Here are a small network's activations along a few directions, averaged over the inputs that share one value of a field.
Related values have similar rows: they may be neighbours, one step apart, or belong to one group.
Random noise pushes rows far along 3 fixed directions. That doesn't count. These rows show it; they differ only by the noise:
[ 108 -182   48  124  268  202  -93  398 -129    1  186 -112  292   -2
 -331 -198]
[ -76   33   72  -63    0  249   18  169  -97 -194   38  -91  226  118
   99   88]
[-155 -809 -332  192  301 -335 -545  230  251   85    2 -394 -445 -586
 -505 -419]
[  -5  217  133 -168  -25  409  113  262 -216 -400    8  -66  544  207
   65  324]
[ 377   -1  433  556  479  430  221  443 -307  827  715  254  277  557
 -155 -969]


C, 12 values:
c7: [ 297  254 -107  -80   41    5   69  135  113 -114 -196  -98  294 -350
 -559  275]
c5: [-212 -305  -45  194  101  -28 -159   39  -76  221   70   63 -354  -97
   96 -283]
c6: [ 544 -130  447   88  158  -58  252  308   -4  140  233  -35  273  384
 -661 -242]
c9: [  25  228 -155   76    8 -109   -6 -209 -203   87    5  402  -26   95
  129  131]
c11: [ 432  435   -5  -71  166  166  120  142  -82 -144  -42  228  624  -94
 -494  345]
c10: [ 184  106 -150  233  103 -137   52 -229   40  526  102  403 -148  -14
  -95 -259]
c3: [  75   17  -80 -178 -174 -383  -64 -153  405 -169 -263 -228 -185 -350
  -66  134]
c12: [-378   33   25    3 -164   53  -57 -171   72 -129  -18 -331 -140 -116
  380   38]
c4: [  22 -272 -344   29  114 -170 -227   46 -143  -10  -67  224   33 -237
 -236   11]
c8: [ 525 -195  297  125  340 -187   55  308    4  206  125 -214  182 -137
 -773 -370]
c1: [-303 -431 -343    5  -42 -303 -253 -185   23   30  -85   78 -465  -70
  236  -33]
c2: [-187 -120   -3  -90    2  129 -108  119  -35 -187   14 -237    3  -31
  -22  103]
The values of C form a line.
How many steps from neighbour to neighbour lead from c2 to c10, at the fewest?
Answer: 5
List every value one step from c8, in the order listed.
Answer: c6, c3
List every value one step from c1, in the order listed.
Answer: c5, c4

V, 12 values:
v10: [-215  254    6    5 -114  128   45  -41 -192  -68    9  130  121  121
  342  128]
v2: [   2 -117 -157  234  150 -146 -208   29   -2   63  119  187  -47 -157
 -218 -151]
v7: [ 205  -17   97   65   90  -66   79   34   55  198   81   43   51  -82
 -131 -162]
v9: [ -20  112  -65  -29  -97 -121   90 -126  124   90  -90  208   -1  -16
   98  115]
v6: [   9   60  -28 -123 -120 -180  -20 -205  327 -105 -252 -329 -237 -240
  -84  163]
v3: [ 199 -159   46   64  191  295  -12  443 -240  -22  128 -114  383  -15
 -320 -209]
v12: [  92  -59 -154 -166   15 -112 -107   70   23 -205 -159   78  148 -172
 -397  349]
v5: [-112 -374   74  151  108  -42 -129  169   -8  175  183 -237 -201  -14
  -48 -436]
v11: [-133   27  -82   36   81  221  -96  160 -136 -107   82   10  141    2
  -34   17]
v4: [-265 -590   48   53   25 -256 -174 -121  181   93   28 -355 -648  -45
   92 -322]
v1: [ -95  390 -148 -388 -287  123   95 -281 -105 -524 -316  222  140  100
  406  741]
v8: [ 340  -24  134  259  183 -159  104  -28  143  562  187  -24 -157   97
 -159 -528]
The values of V form a line.
Going along V from v6 by way of its neighbour v8, in what order are v10, v7, v12, v11 met?
Answer: v7, v12, v10, v11
List every value one step from v5, in the order listed.
Answer: v3, v4
